These are the activations of a small neural network, seen along a few directions. Each row is one input.
In each table, some parts of the input vary, and every possible input appears once, in random order.
A made-up example of a description, with smaller parts first: line(6) and (point or (values(2) and ring(5)) or ring(11)).
Shared parts are said once, and a part with two or three values counts as separate values.
In the rows, 128 means zero.

Other details of the inputs shift rows strongly along three fixed directions, in all tables alike. That doesn't count.

Rows:
row 1: [120 115 122 107  88 121 130 154 177 177  97 101 112 127]
row 2: [110 151  96 106  86 180 101 123 223 128 109 139 161 145]
row 3: [137 165 133 110 107 140 125  85 110  80 152 141 110 106]
row 4: [119 143 121 144 166 108 154 142 111 147 140 174 207 144]
row 5: [109 147  87 103  94 167 107 130 214 123  98 156 152 136]
row 6: [123 146 118 133 155 143 125 122 127 119 127 152 163 130]
row 7: [112 143  99 118  92 163 122 130 211 134 112 138 157 142]
row 8: [139 154 131 118 109 152 129  82 111  89 167 142 113 110]
row 9: [116 144 115 150 166 103 161 138 120 144 139 168 197 141]
row 10: [119 110 138 119  85 138 123 141 185 170 108 105 119 132]
row 11: [123 135 106 137 140 142 111 108 117  79 139 130 110 137]
row 12: [128 135 115 120 144 162 105 108 122  76 132 133 109 130]
row 13: [129 140  90 111 131 162  94 103 134  63 133 123 113 126]
row 14: [120 113 151 117  89 111 130 154 172 178  94 103 118 126]
row 15: [137 140 110 134 135 140 110 111 119  73 128 127 110 132]
row 16: [133 117 143 139 156 132 125 126  81 115 134 124 114 122]
row 17: [144  92 159 128 144 104 125 141  74 136 138  86  74 116]
row 18: [144  99 142 135 135 107 123 136  84 130 133  86  68 115]
row 19: [137 127 107 131 130 160 104 102 128  76 140 129 115 137]
row 20: [122 129 109 129 138 143 105 106 118  78 138 131 112 136]
row 21: [141 121 175 123 113 112 142 109  72 138 152 116  66  90]
row 22: [144 100 156 142 133 102 130 129  82 124 122  89  72 124]
row 23: [134 141 119 139 174 101 161 152  99 158 141 167 213 132]
row 24: [113 131 158 101  59 108 146 137 162 193 127 127 107 109]
row 25: [144 102 162 157 158  87 166 160  83 190 142 141 168 134]
row 26: [141 100 168 136 129 114 118 136  78 124 125  88  76 122]
row 27: [125 144 116 149 171 112 163 140 121 146 130 172 196 131]
row 28: [116 121 131 103  90 132 114 154 179 175 101  99 120 124]
row 29: [122 108 136 125  95 117 132 162 169 185  97 120 107 125]
row 30: [118 144 107 121 137 174 100  93 138  66 125 124 113 123]
row 31: [132 144 124 128 140 148 103 106 116  77 128 119 121 131]
row 32: [109 111 131 118  85 117 130 151 177 178  99 110 109 138]
row 33: [140 134 109 148 147 130 138 125 125 118 143 153 158 141]
row 34: [126  90 169 145 141  99 128 129  76 140 136  85  75 120]
row 35: [116 139 119 129 142 151 101 104 116  84 138 121 118 135]
row 36: [132 138 117 151 174 102 169 140 110 155 128 175 193 135]
row 37: [126 142 102 122 142 154 110 108 122  75 136 112 115 123]
row 38: [150  90 168 151 152  90 154 152  80 171 145 121 125 132]
row 39: [124 154 100 129 161 122 146 130 136 131 134 159 204 130]
row 40: [134 145 125 152 167  92 168 145 112 146 131 166 202 136]
row 41: [146 120 171 116 111  99 143 116  65 144 158 100  68  87]
row 42: [127 111 150 111  88 111 128 163 170 175  98 112 115 133]
row 43: [132 143 102 120 125 157  94 101 136  56 125 129 112 133]
row 44: [139 130 116 149 152 124 148 122 116 127 140 148 160 142]
row 45: [108 112 137 107  83 127 119 156 185 171 104 115 111 139]
Description of these inputs: values(5) and (point or ring(8)).
Changing only the values(5) part turns row 43 into row 19. The same change can be made to row 42. Which row results?
> row 38
Change only the values(5) part in row 39. List by row number the other rows that result.
> row 10, row 14, row 30, row 34
A walk changes only the ring(8) part. It starts at row 28 and steps to row 23. List the rest of the walk in order.
> row 17, row 13, row 18, row 1, row 37, row 39
Change only the values(5) part in row 8. List by row number the other rows that result.
> row 3, row 21, row 24, row 41
